A small network was shown many inputs. Here are its activations along a few directions, one row for each input.
In each table, some parts of the input vary, and every possible input appears once, in random order.
Descriptions start from the smaller parts, as in this example, which fits no table here: ring(5) and (point or line(11) or (values(3) and line(4))).
Shared parts are said once, and a part with two or three values counts as separate values.
In the rows, zero is written as 128.

Other details of the inputs vary at random and push rows far along two fixed directions, the same in every table; ignore that.

Table:
row 1: [102  84 109 125 118 167 135 107 125 118 137 150 135 101 169  89]
row 2: [118 149 132  37  92 189 138 150 110 139  90 126 144 203 125 130]
row 3: [175 148 126 181 148  89 130 121 129 104 152 150 139 107  90 127]
row 4: [126 108 132 133 138 113 135 122 124 107 131 129 125 107 137 118]
row 5: [145 146 143 167 161  84 131 130 129 132 131 100 115 111 118 158]
row 6: [128 116 131 133 139 114 134 125 137 106 127 126 125 111 151 122]
row 7: [145 137 140 173 159  98 123 118 123 135 140 114 111 105  92 157]
row 8: [158 168 139  43  97 133 133 163 134 107  98 130 127 195  87 157]
row 9: [159 193 170  85 119  96 129 181 126 125  94  92 111 186  61 181]
row 10: [130 141 132  30  74 180 134 146 117 106  78 142 132 185 123 119]
row 11: [115 116 128 134 128 113 122 136 148 123 141 131 122 114 140 116]
row 12: [112 114 102 152 127 180 144 104 101 141 136 150 167 122 156  69]
row 13: [121 120 131 136 121 114 127 125 145 115 135 124 122 111 148 124]
row 14: [ 95 101 107 131 119 177 120 102 115 158 130 138 135 112 168  96]
row 15: [ 89  94 120 129 132 163 145 110 104 147 127 125 141 109 177  91]
row 16: [116 118 122 147 137 127 123 134 129 153 144 121 128 133 138 132]
row 17: [138 148 144 171 144  86 122 132 139 140 138  99 111 110 114 159]
row 18: [143 145 129 167 148  97 103 117 134 148 140 122 118 110  91 167]
row 19: [ 99  89  99 123 110 165 117 103 136 135 135 161 140 108 167  98]
row 20: [145 126 127 163 148  75 116 136 153 122 156 129 112 120 108 151]
Description of these inputs: values(2) and (point or ring(9)).
Question: The inputs of row 19 and row 18 match in every part but the values(2) part. If row 20 is changed in the same way as row 19 into row 18, which row does it become?
Answer: row 16
Question: Change only the values(2) part in row 9. List by row number the other rows that result.
Answer: row 11

Table:
row 21: [172 145 153 131 154  48 141 162 152  99 136  93 110 141  93 193]
row 22: [127 136 112  67 115 194 156 137  97 131 112 159 147 181 117  83]
row 23: [ 71 108 148  82 124 169 152 119 108 142  91  88 116 113 171 117]
row 24: [119  83 114 154 108 115 114 101 154  91 137 141 127  62 165 108]
row 25: [114 138 152 147 165 127 112 107 107 171 130  96  91 101 111 166]
row 26: [165 164 163  79 116 107 151 147 129  62 100 136 131 152 100 130]
row 27: [ 99 147 146 123 121 191 150 130  92 150  96  97 152 129 160  94]
row 28: [180 195 167 154 141  42 137 170 127 113  99  89 124 159  63 189]
row 29: [119 102 119  43  53 185 117 133 131  98  81 144 125 156 135 127]
row 30: [ 92 130 158 107 114 163 167 138 100 133  92  88 129 121 181  99]
row 31: [ 97 121  88 192 108 111  73  87 201 143 176 160 111  63 182 114]
row 32: [193 181 129 146 152  89 105 128 123 120 132 146 125 122  42 163]
row 33: [149 164 132 135 129 120 129 148 101 160 113 113 145 163  91 138]
row 34: [103 110 135  38 116 166 148 133 109 125  68 106 127 159 151 114]
row 35: [150 194 162 175 137  96 125 149 106 164 121  72 123 148  59 171]
row 36: [127 170 176 146 114 104 148 161 113 139 106  77 124 145 110 145]
row 37: [139 186 132  79  94 105  94 171 180 121 126 143 114 170 104 156]
row 38: [192 176 136 156 132  74 106 148 138 119 139 140 140 136  41 153]
row 39: [ 76  85 133 200 152 101 130 113 130 161 155  96 109  49 189 116]
row 40: [ 88 173 152 135 108 117  97 149 157 179 140  83  92 142 147 157]
row 41: [126  96 111 221 123 100 116  91 152 102 154 156 140  56 161  99]
row 42: [ 96 136 128 184 164 168 129  98  96 186 138 106 123  84 142 121]
row 43: [131 149 174 149 151  70 107 154 128 154 111  76  81 127  71 213]
row 44: [110 115 124 113 109 154 166 143 125 113 118 130 165 173 174 107]
row 45: [146 153 117  64  53 196 134 132 110 115  80 157 163 174 122 101]
row 46: [ 78  90  90 167 157 196 130  77 102 182 141 146 159  95 190  75]
row 47: [127 141 120  76  99 181 155 149 105 138 105 131 171 214 132 113]
row 48: [105  61 106 169 178 106 129 105 143 109 181 140 108  64 163  91]
row 49: [ 93  70  79 205 166 133 111  79 139 174 192 141 143  86 156 130]
row 50: [ 72  49  96 120 137 167 123  92 132 102 150 165 134  68 204  60]
row 51: [136 150 111  64  78 209 137  96 104 117  81 169 151 144 131 103]
row 52: [141 117 121 134 165 110 121 122 125 123 158 143  99 120  91 133]
row 53: [146 106 138  84 125 113 133 168 142 119 131 132 100 169  90 147]
row 54: [116  95 130  44 102 166 136 160 126 128  97 123 128 199 146 148]
row 55: [117 112 133  95 128 154 165 128 119 100 121 126 149 145 191  96]
row 56: [128 123 116  51  78 201 124 104 113 104  85 162 120 138 132 120]
row 57: [ 87 144 149  71  94 190 128 131  93 181  85  97 131 180 108 145]
row 58: [145 152 123  72  73 192 142 119 103  86  73 159 165 146 150  91]
row 59: [120 147 123 211 163  44  73 127 179 187 177 108  96  94 141 165]
row 60: [147 142 146 103 140 106 163 153 124  83 123 132 127 149 121 103]
row 61: [145 107 101 201 156  86  88  98 145 151 185 162 129  68  86 150]
row 62: [122 118 105 113 109 173 147 146 115 137 140 158 160 172 133  67]
row 63: [190 163 156 108 128  63 121 124 153  63  98 119  85 110  58 199]
row 64: [105  62 110 183 159  94 132 124 149 114 186 145 121  67 167  84]
row 65: [118  99 127  37  82 175 127 151 137 106 100 147 129 176 118 126]
row 66: [205 197 153 145 158  75 146 160 122  91 121 104 129 172  61 183]
row 67: [ 91  84 126  90 114 160 117 131 113 157 106 120 128 144 160 129]
row 68: [168 157 137 132 138 122 149 155 113  93 135 129 143 155  93 106]
row 69: [106  97 104  93 111 180 133 133 120 151 140 157 148 163 125  95]
row 70: [ 97 137 110  64  88 163 112 160 161 151 131 126 137 193 188 122]
row 71: [153 138 131 100 135 127 111 120 123 112 129 153 107 127  82 155]
row 72: [100  97 133  85 106 149 149 140 114 133 101 118 137 138 179 111]
row 73: [156 133 133 107 156 123 126 128 123 132 129 120 108 157  99 180]
row 74: [101 120  99 148 132 105  91 153 182 155 178 149 116 129 155  99]
row 75: [121 124 112 180 150 140 141 109 106 143 135 123 153 102 158  94]
row 76: [106  93 115 150 160 144 114  93 108 169 146 123 115  96 149 129]
row 77: [127 110 107 212 160 120 123  89 128 119 173 172 150  54 159  78]
row 78: [155 130  97 215 195  93 121  99 124 157 178 132 131  91 113 153]
row 79: [164 143 148 125 182  56 136 137 151 102 129 101  96 129  88 192]
row 80: [140 125 129 160 130  97 148 155 139  98 152 127 145 139 110 103]
row 81: [ 55  59  81 159 129 195 111  74 107 195 149 143 157 101 196  86]
row 82: [177 155 122 155 112  89  96 106 144 126 130 142 110 110  57 188]
row 83: [145 131 132 159 117  98 130 135 147  97 141 143 150 115 118 114]
row 84: [184 188 175 134 152  52 149 147 122  98 101  83 107 143  84 178]
row 85: [128  97 120 201 139 102 122  74 143  86 152 153 122  34 176  90]
row 86: [147 127 142 105 114  87 131 153 143  86 129 130 126 124 109 142]
Question: The inputs of row 61 and row 49 match in every part but one. If row 26 is changed in the same way as row 61 into row 49, which row does it become?
Answer: row 55
Question: Describe the family of inputs behind these rows.
Answer: line(6) and (point or ring(10))
Question: Change only the ring(10) part in row 76. List by row number the other rows that result.
Answer: row 28, row 33, row 34, row 46, row 67, row 72, row 75, row 81, row 84
Question: Change only the line(6) part in row 63. List by row number the other rows that result.
Answer: row 23, row 34, row 48, row 50, row 79
Question: Start at row 29 and move only the line(6) part, one step at a time. The first step leads to row 65. Which rows follow, in order?
Answer: row 53, row 54, row 67, row 43

Table:
row 87: [143 119 127 151 136  94 146 130 151  80 148 138 133 115 157 106]
row 88: [ 78 132 121  90 100 175 127 140 139 167 124 116 132 167 186 119]
row 89: [165 143 153  66 113 132 156 145 102  72  75 124 134 155 100 145]
row 90: [113 113  97  84  89 184 119 132 125 137 128 169 161 166 135  93]
row 91: [170 144 111 196 135  88 111 119 143 121 171 162 139 109  74 125]
row 92: [ 61  84 122 131 131 156 116 113 138 155 136 118 113  80 207  93]
row 93: [137 118 136 175 143  59 101 122 176  95 161 135  89  62 123 139]
row 94: [173 153 122 189 142  90 105 102 140 108 154 156 114  79  75 130]
row 95: [163 149 148 102 146  67 132 164 159  83 126 111 116 155 107 166]
row 96: [130 145 157  92 124 112 153 175 115 128  99  89 130 178 113 136]
row 97: [161 148 130 184 163  98 105  96 111 160 130 120 118  98  82 174]
row 98: [143 147 152  64  77 110 130 180 161  90 109 132 125 183 108 138]
row 99: [ 81  73 122 119 129 140 127 110 139 105 135 138 118  77 199  77]
row 100: [ 75 113 128  86  79 179 118 119 130 163  97 111 122 136 183 134]
row 101: [143 135 121 142 145 131 127 105 107 114 128 149 136  99  99 107]
row 102: [127 150 172  75 105 122 141 150 119 118  73  73 104 160 128 173]
row 103: [136 164 163 105 117 132 161 175 100 135  99  89 141 182 103 139]
row 104: [106 127 129 109 102 207 149  97  78 151  90 120 155 138 145 108]
row 105: [105 129 137 152 149 112 139 143 146 141 138  91 122 130 171 135]
row 106: [172 143 110 199 184  78 126 107 126 121 170 146 143  97  90 133]
row 107: [154 156 129 197 172  92 101 103 117 160 147 119 110  84  80 148]
row 108: [167 157 144  70 125 132 162 164 115  77 102 132 148 185 114 125]
row 109: [192 168 143 119 141 101 133 117 105  96  98 131 135 134  50 171]
row 110: [126 159 162  60 102 117 132 190 139 138  96  96 117 199 105 162]
row 111: [142 179 150 114 114 153 148 153  90 152 104 106 155 187  75 135]
row 112: [ 71  92  93 146 118 166 107 117 132 191 156 143 140 123 179  94]
row 113: [ 81  99  90 138 134 172 111 111 137 183 152 145 141 126 196 101]
row 114: [ 88  37  84 121 167 167 127 108 133 151 188 156 116 123 173 103]
row 115: [143 175 146  86  93 157 117 134 111 155  80 108 125 175  82 185]
row 116: [101 100 102 163 162 172 155 107 100 156 148 134 162 115 186  75]
row 117: [155 126 139 190 177  67 128 119 128  90 152 131 110  63 104 126]
row 118: [ 82  81  89 126 124 145 113 114 162 137 164 161 138 110 202  92]
row 119: [141 116 149 192 179  58 130 112 126 128 133  88  97  70 125 167]
row 120: [132 107 121 106  98 180 157 102 103  90  98 157 159 123 151  90]
row 121: [116 122 125 111 121 106 101 126 158 121 135 140 103 105 128 135]
row 122: [156 163 128  72  66 127 117 164 152 109 115 150 130 190  84 138]
row 123: [178 186 145 101  97  88 103 147 157  97 116 138  94 143  57 167]
row 124: [159 179 130  87 130 153 133 143 100 150 106 123 147 194  88 143]
row 125: [155 193 143 104 127 154 157 145  90 145 100 105 151 193  88 141]
row 126: [149 125 106 124 122 132 103 101 133 125 122 152 130 118 101 154]
row 127: [116 136 151 159 147 127 143 126 105 133 123  98 118  94 137 116]
row 128: [140 112 144  29 131 141 125 149 117 111 110 122  80 169  62 166]
row 129: [113 168 154  81  89 125 122 179 141 161 108  97 124 189 106 168]
row 130: [143 146 140 213 188  80 143 129 126 140 164  96 122  99 125 145]
row 131: [180 141 114 190 141  91 107  91 135 111 144 156 121  84  79 153]
row 132: [ 90 130 114 104  90 199 122 134 110 181 120 133 155 177 142 107]
row 133: [100  90 124  75  80 160 128 121 150  95 103 148 126 123 182 111]
row 134: [138 187 153  79  96 157 114 145 111 152  88 108 120 174  75 163]
row 135: [119  67 111 120 156 116 118 139 135 146 172 139 108 146  95 143]
row 136: [101  92  91 131 121 174 104  89 131 139 146 170 138  90 157  86]
row 137: [106 109 139 131 139 111 114 119 141 145 120 100 104 102 155 161]
row 138: [185 175 155 136 130  91 142 134 118  77 114 134 122 123  61 139]
row 139: [ 93  97 118 159 147 174 145 100  92 147 128 125 142  85 173  69]
row 140: [146 167 119 206 165  96 100 116 139 175 165 118 123 120  98 173]
row 141: [179 139 116 217 173  74 141 115 139  90 174 146 140  91 103 121]
row 142: [160 126 105 192 131  73  90  98 169 112 154 148 104  73 101 164]
row 143: [151 132 126 175 149  54 112 135 184  94 173 137 106 100 129 146]
row 144: [114 117 117 119 114 104 105 147 164 130 151 145 129 136 127 134]
row 145: [ 91  18  94 107 155 173 120  81 123 146 151 148 105  88 159 129]
row 146: [115 130 155 198 162  69 119 123 143 133 148  85  83  72 138 149]
row 147: [103 122 107 108 109 194 130 128  94 175 121 144 165 166 139  90]
row 148: [ 99 112 141 103 109 184 160 114  85 134  92 105 143 130 176 109]
row 149: [132 162 169 133 130  76 136 178 143 134 118  73 113 163  97 175]
row 150: [140 156 155  79 137 116 159 167 118 119  99  92 127 183 132 145]
row 151: [ 99  71 106 157 138 147 149 117 115 118 161 155 161 100 185  59]
row 152: [120 112 101 108 113 177 148 124  96 131 127 161 176 151 133  70]
row 153: [155 152 162  69  93 115 151 156 128  59  82 123 114 154 113 119]
row 154: [137 123 133 160 154 131 144 107  93 138 111 110 135 104 122 135]
row 155: [146 160 147 104 126 141 162 164  90 137  98 105 154 184  88 126]
row 156: [ 51  95 114 148 117 165 108 103 138 175 149 125 116  82 202  99]
row 157: [138 111 116 168 148  62  89 108 167 122 153 131  99  71 115 176]
row 158: [167 147 102 181 162  84 100 116 156 129 170 156 131 112  92 156]
row 159: [136 135 101  93  91 195 139 120 122 113 127 178 170 166 146  80]
row 160: [145 190 159 102 112 153 146 137  83 138  86 101 133 159  73 138]
row 161: [ 78 116 112  86  98 197 107 118 122 166 105 134 129 134 173  99]
row 162: [ 84  53 107 129 131 145 132  99 141 108 131 140 129  80 208  95]
row 163: [134 111 134 147 119  94 145 143 145  87 142 137 136 119 140  98]
row 164: [145 141 102 138 111 117 109 125 165 117 157 160 128 134 130 128]
row 165: [ 96 113 115  71  92 190 113 114 117 166  91 131 130 148 163 132]
row 166: [127 114 114 111  95 176 160 133 108 102 119 164 174 151 145  60]
row 167: [131 126 154 193 183  58 127 119 128 127 145  92  89  68 126 143]
row 168: [115 135 136 122 148 108 126 150 150 145 135 106 115 144 152 149]
row 169: [102  62 115 151 120 142 145  91 135  87 133 148 134  68 202  81]
row 170: [119 103 133 131 134  88 128 147 152 108 146 126 127 123 143 119]
Question: The inputs of row 89 and row 151 match in every part but one. If row 119 is changed in the same way as row 89 into row 151, which row does it become?
Answer: row 96
Question: The inputs of row 88 and row 156 match in every part but one. If row 95 is changed in the same way as row 88 into row 156, which row does it become?
Answer: row 99
Question: The inputs of row 94 and row 131 match in every part but one. If row 121 is changed in the same way as row 94 into row 131, which row does it become?
Answer: row 157
Question: Describe the family of inputs behind these rows.
Answer: line(4) and (point or (values(2) and ring(10)))
Question: Change only the values(2) part in row 92. List by row number the other rows that result.
Answer: row 93
Question: Start at row 164 and move only the ring(10) part, one step at a time. The first step leads to row 158. Which rows follow, in order?
Answer: row 159, row 106, row 141, row 108, row 87, row 95, row 143, row 118
